These are the activations of a small neural network, seen along a few directions. Each row is one input.
In each table, some parts of the input vary, and every possible input appears once, in random order.
A made-up example of a description, with smaller parts first: one of 5 places around a ring, together with either a single point or one of 9 places around a ring or (one of 3 separate values, together with one of 6 places along a line).
Shared parts are said once, and a part with two or three values counts as separate values.
(in the rows, 128 means zero)

Other details of the inputs shift rows strongly along two fixed directions, in all tables alike. That doesn't count.

Table:
row 1: [105 118 144  94  75  94 198  94 149 129 203 110]
row 2: [124 174 144 129 156 113  34 127  50  95  52  85]
row 3: [155  65 164 144 162 129 110 200 166 179  72 161]
row 4: [151 201  51 105 129 163 136  45  83 108 168 139]
row 5: [104  86 123 118 113 122 151 155 154 158 158 138]
row 6: [110  62 210 157 155 107  91 189 123 161  81 141]
row 7: [136 204  99  86  95 120 150  37  72  87 167  88]
row 8: [139 208  64 130 133 146 114  89  74  82 115 101]
row 9: [105 111 116 140 112 118 166 153 158 129 152 125]
row 10: [116 106 121 150 121 132 166 148 149 139 142 141]
row 11: [132 122  93 120 101 140 184  97 167 133 193 150]
row 12: [ 90  97 163 135 116 119 128 130 179 112 159 138]
row 13: [141  96 193 127 129  92  98 183 170 137  75 114]
row 14: [112  67 205 153 156 123  84 183 169 139  84 149]
row 15: [154 115 183 117 145 111 107 145  93 149  73 120]
row 16: [142 176  97 105 162 128  43 151  66 114  50  90]
row 17: [133 111 100 127 104 144 192  99 171 142 198 160]
row 18: [179 172 157 129 155 129  60 127  94 109  44 111]
row 19: [131 102 168 125  98 105 154 132 180 130 149 131]
row 20: [ 96 211  88 113 102 121 122  39  70  66 185  87]
row 21: [ 97  99 165 139 121 127 128 125 172 114 156 145]
row 22: [120  90 126 129 132 140 150 144 137 165 152 158]
row 23: [148  76 206 138 133 102 107 187 173 154  72 135]
row 24: [ 97  82 192 138 146 104  77 186 176 123  87 123]
row 25: [127 166 116  95  85 120 185  47 103 110 195 112]
row 26: [144 170 108 135 171 142  56 150  59 119  40  99]
row 27: [122 100 113 111 115 122 144 141 160 152 150 140]
row 28: [148 192  79 144 148 160 125  91  73 100 116 128]
row 29: [131  97 126 145 120 132 167 150 169 142 143 146]
row 30: [127 104 118 140 114 126 166 146 169 134 148 136]
row 31: [104 145 136 137 118 127 129  85  92 110 162 124]
row 32: [134  83 153 144 144 109 113 210 169 148  74 123]
row 33: [150 164 106 115 170 140  46 148  62 127  42 108]
row 34: [177 161 119 148 182 149  70 152  86 122  34 126]
row 35: [108 114  93 102  93 121 178 113 171 139 202 137]
row 36: [116  92 123 126 125 137 150 142 140 162 155 151]
row 37: [ 93 117  97 132  96 132 187 113 146 132 201 128]
row 38: [ 85 110 101 129  92 123 191 125 158 133 208 124]
row 39: [113 126 167 140 146 111  71 144  87 121  79 110]
row 40: [152 191  66 102 137 148  99  82  82 109 117 120]
row 41: [118  99 125 155 124 138 174 146 152 145 150 150]
row 42: [157 192  68 106 145 155  98  79  77 113 116 125]
row 43: [140  65 212 121 137  97 122 183 133 174  74 127]
row 44: [142 157 160 142 179 146  35 131  93  95  52 126]
row 45: [119 117  94 113  92 124 186 112 182 128 201 136]
row 46: [159 195  65 107 131 146 106  84  98  93 120 110]
row 47: [127 205  53 127 123 164 147  51  67  95 174 115]
row 48: [143 101 173 137 110 122 164 122 171 140 157 155]
row 49: [113  94 130 149 134 142 160 146 135 158 150 149]
row 50: [132  93 126 150 121 138 179 142 170 146 155 155]
Each input here is: one of 5 places along a line, together with either one of 4 separate values or one of 6 places around a ring.
Question: The inputs of row 47 and row 49 match in every part but the place on the line of 5. If row 14 is changed in the same way as row 47 into row 49, which row does it become?
Answer: row 44
Question: The inputs of row 22 and row 5 match in every part but the place on the line of 5. If row 28 is changed in the same way as row 22 into row 5, which row does it become?
Answer: row 8
Question: List by row number the other rows that have the place on the line of 5 in common with row 33.
Answer: row 10, row 11, row 21, row 23, row 25, row 26, row 29, row 39, row 40
Question: A walk changes only the place on the ring of 6. It starts at row 17 and steps to row 50. List the rest of the walk in order.
Answer: row 41, row 47, row 36, row 42
Question: Which other rows does row 2 become when the choice among 4 separate values takes its other values? List them by row number.
Answer: row 7, row 12, row 19
Question: List by row number the other rows that have the place on the line of 5 in common with row 45.
Answer: row 1, row 9, row 13, row 16, row 20, row 24, row 32, row 35, row 38

Table:
row 51: [142 125 141 141 115 137 157 108 137 134 152 145]
row 52: [101 138 108 145 130 144 151 114 119 116 162 132]
row 53: [104 133  96 148 125 144 149 117 131 110 157 131]
row 54: [124 126 101 119  99 124 184 116 144 129 167 121]
row 55: [108  44 166 154 159 119  91 235 178 171  77 147]
row 56: [100 131  85 145 115 140 155 117 153 117 178 140]
row 57: [149 164 114 119 129 126 112 120  78 128  99 102]
row 58: [125 170 170  99 123  88  66 111  82  88  82  71]
row 59: [ 97 123 114 150 111 140 163 109 126 129 185 140]
row 60: [101 131 107 128 126 144 139 106 117 126 164 144]
row 61: [126  66 175 146 120 125 185 157 189 159 154 161]
row 62: [174 180 103 120 156 147  73 119 104 102  75 122]
row 63: [145  88 150 144 132 123 133 171 185 149 108 152]
row 64: [114 140 186 120 100 103 128  79 144  90 160 114]
row 65: [ 81 145 167 129 114 108  95 100 113  83 146 101]
row 66: [145 157 109  98 134 126 107 117  85 131 100 113]
row 67: [147  84 171 140 138 120 131 153 148 159 110 153]
row 68: [138 127 117 137 110 141 178 101 160 117 168 146]
row 69: [134  40 191 131 143  91 118 220 151 196  70 135]
row 70: [123 122 102 100 104 127 169 108 142 143 176 126]
row 71: [131 158 114 140 165 137  68 128  65 118  79 118]
row 72: [149 165  88 114 131 124 107 131 110 120  96 105]
row 73: [162 110 158 127 165 135  75 166 133 146  55 136]
row 74: [143 135 126 118 119 142 149  92 133 129 154 151]
row 75: [131 171  93 125 166 153  59 121  75 107  81 112]
row 76: [141 152  90 104 122 126 127 125 123 125 129 114]
row 77: [121 129 113 116 104 123 186 114 133 135 172 122]
Question: Describe the family of inputs behind these rows.
Answer: one of 3 separate values, together with either a single point or one of 8 places around a ring
Question: The inputs of row 58 and row 65 match in every part but the choice among 3 separate values. If row 72 is changed in the same way as row 58 into row 65, which row does it become?
Answer: row 56
Question: A walk changes only the place on the ring of 8. It starts at row 69 and steps to row 57. List the rest of the walk in order.
Answer: row 77, row 54, row 72, row 76, row 70, row 66
Question: List by row number the other rows that have the choice among 3 separate values in common with row 73.
Answer: row 51, row 61, row 62, row 63, row 64, row 67, row 68, row 74

Table:
row 78: [150 115 128 144 176 138  71 189 109 150  40 132]
row 79: [ 71  62 173 127  75  97 201 127 188 145 221 138]
row 80: [118 113 173 146 167 118  51 181 110 124  45 114]
row 81: [ 80  64 136 156 100 134 202 137 198 149 218 168]
row 82: [118 115 170 144 166 118  52 177 111 124  51 116]
row 83: [122 116 184 127 151  97  55 175 105 128  49  98]
row 84: [162 248  11  96 114 165 151  24  60  80 172 106]
row 85: [121 116 184 130 151  98  58 176 105 127  48  98]
row 86: [185 122 187 110 150 105  80 164 119 146  31 115]
row 87: [114 114 168 143 161 120  64 170 112 124  63 117]
row 88: [116  64 114 123  89 126 228 143 197 178 210 162]
row 89: [150 116 127 146 175 138  71 190 112 148  39 132]
row 90: [ 81  63 135 154 100 134 199 136 198 150 219 169]
row 91: [182 248  75  85 102 140 142   4  70  68 159  99]
row 92: [149 244  16 116 128 174 128  27  58  72 166 116]
row 93: [137  72 172 109  74 103 220 114 206 160 203 153]
row 94: [ 83  65 138 155 106 135 193 141 191 150 208 167]
row 95: [165 247  13  94 118 164 139  28  57  82 161 104]
Question: Describe the family of inputs behind these rows.
Answer: one of 3 separate values, together with either a single point or one of 5 places along a line
Question: The inputs of row 82 and row 87 match in every part but the choice among 3 separate values. If row 90 is changed in the same way as row 82 into row 87, which row does it become?
Answer: row 94
Question: Which other rows does row 86 become when the choice among 3 separate values takes its other values? List them by row number.
Answer: row 91, row 93
Question: Which other rows does row 80 become when the place on the line of 5 takes its other values? List them by row number.
Answer: row 81, row 84, row 85, row 89

Table:
row 96: [113 180 115 110  95 125 151  48 106  83 191 109]
row 97: [ 99  74 177 132 102 104 163 141 176 144 169 139]
row 98: [120 138 115 124 113 130 147 104 130 119 161 128]
row 99: [134 149 110 127 133 135 118 119 112 118 119 122]
row 100: [148 130 128 134 159 134  85 162 112 137  66 126]
row 101: [134 110 156 134 150 120  90 168 126 139  75 125]
row 102: [131 149 119 124 130 131 115 114 109 116 122 120]
row 103: [113  52 140 142 114 126 189 171 194 176 168 165]
row 104: [139 150 101 126 137 140 120 121 112 123 118 127]
row 105: [119  56 130 143 117 132 188 172 191 179 165 167]
row 106: [152 128 118 133 161 137  89 166 112 141  64 128]
row 107: [144 149  94 129 140 146 122 124 113 127 117 132]
row 108: [158 130 111 136 164 144  91 167 113 144  63 132]
row 109: [115 138 127 121 109 125 144  99 129 114 162 122]
row 110: [146 137  91 130 140 147 132 134 123 137 119 137]
row 111: [129 127 177 126 142 107  76 149 111 118  72 107]
row 112: [ 89  33 212 135  98  89 170 175 204 164 164 145]
row 113: [135 128 160 129 150 117  78 154 111 125  71 113]
row 114: [115 138 129 121 111 125 145  98 128 114 163 123]
row 115: [147 130 129 133 159 133  86 163 110 138  65 125]
row 116: [126 177  78 120 108 145 159  63 108 100 186 124]
row 117: [115 179 105 112  97 128 152  50 108  87 190 112]
row 118: [113 138 138 121 107 119 143  94 127 111 163 120]
row 119: [135 150 111 128 135 136 117 117 111 117 120 123]
Question: Describe the family of inputs behind these rows.
Answer: one of 3 separate values, together with one of 8 places along a line
Question: The inputs of row 103 and row 107 match in every part but the choice among 3 separate values. If row 105 is changed in the same way as row 103 into row 107, which row does it become?
Answer: row 108
Question: Which other rows does row 97 become when the choice among 3 separate values takes its other values? List them by row number.
Answer: row 117, row 118
Question: Which other rows does row 109 become when the place on the line of 8 takes its other values? List them by row number.
Answer: row 98, row 99, row 104, row 106, row 110, row 112, row 117
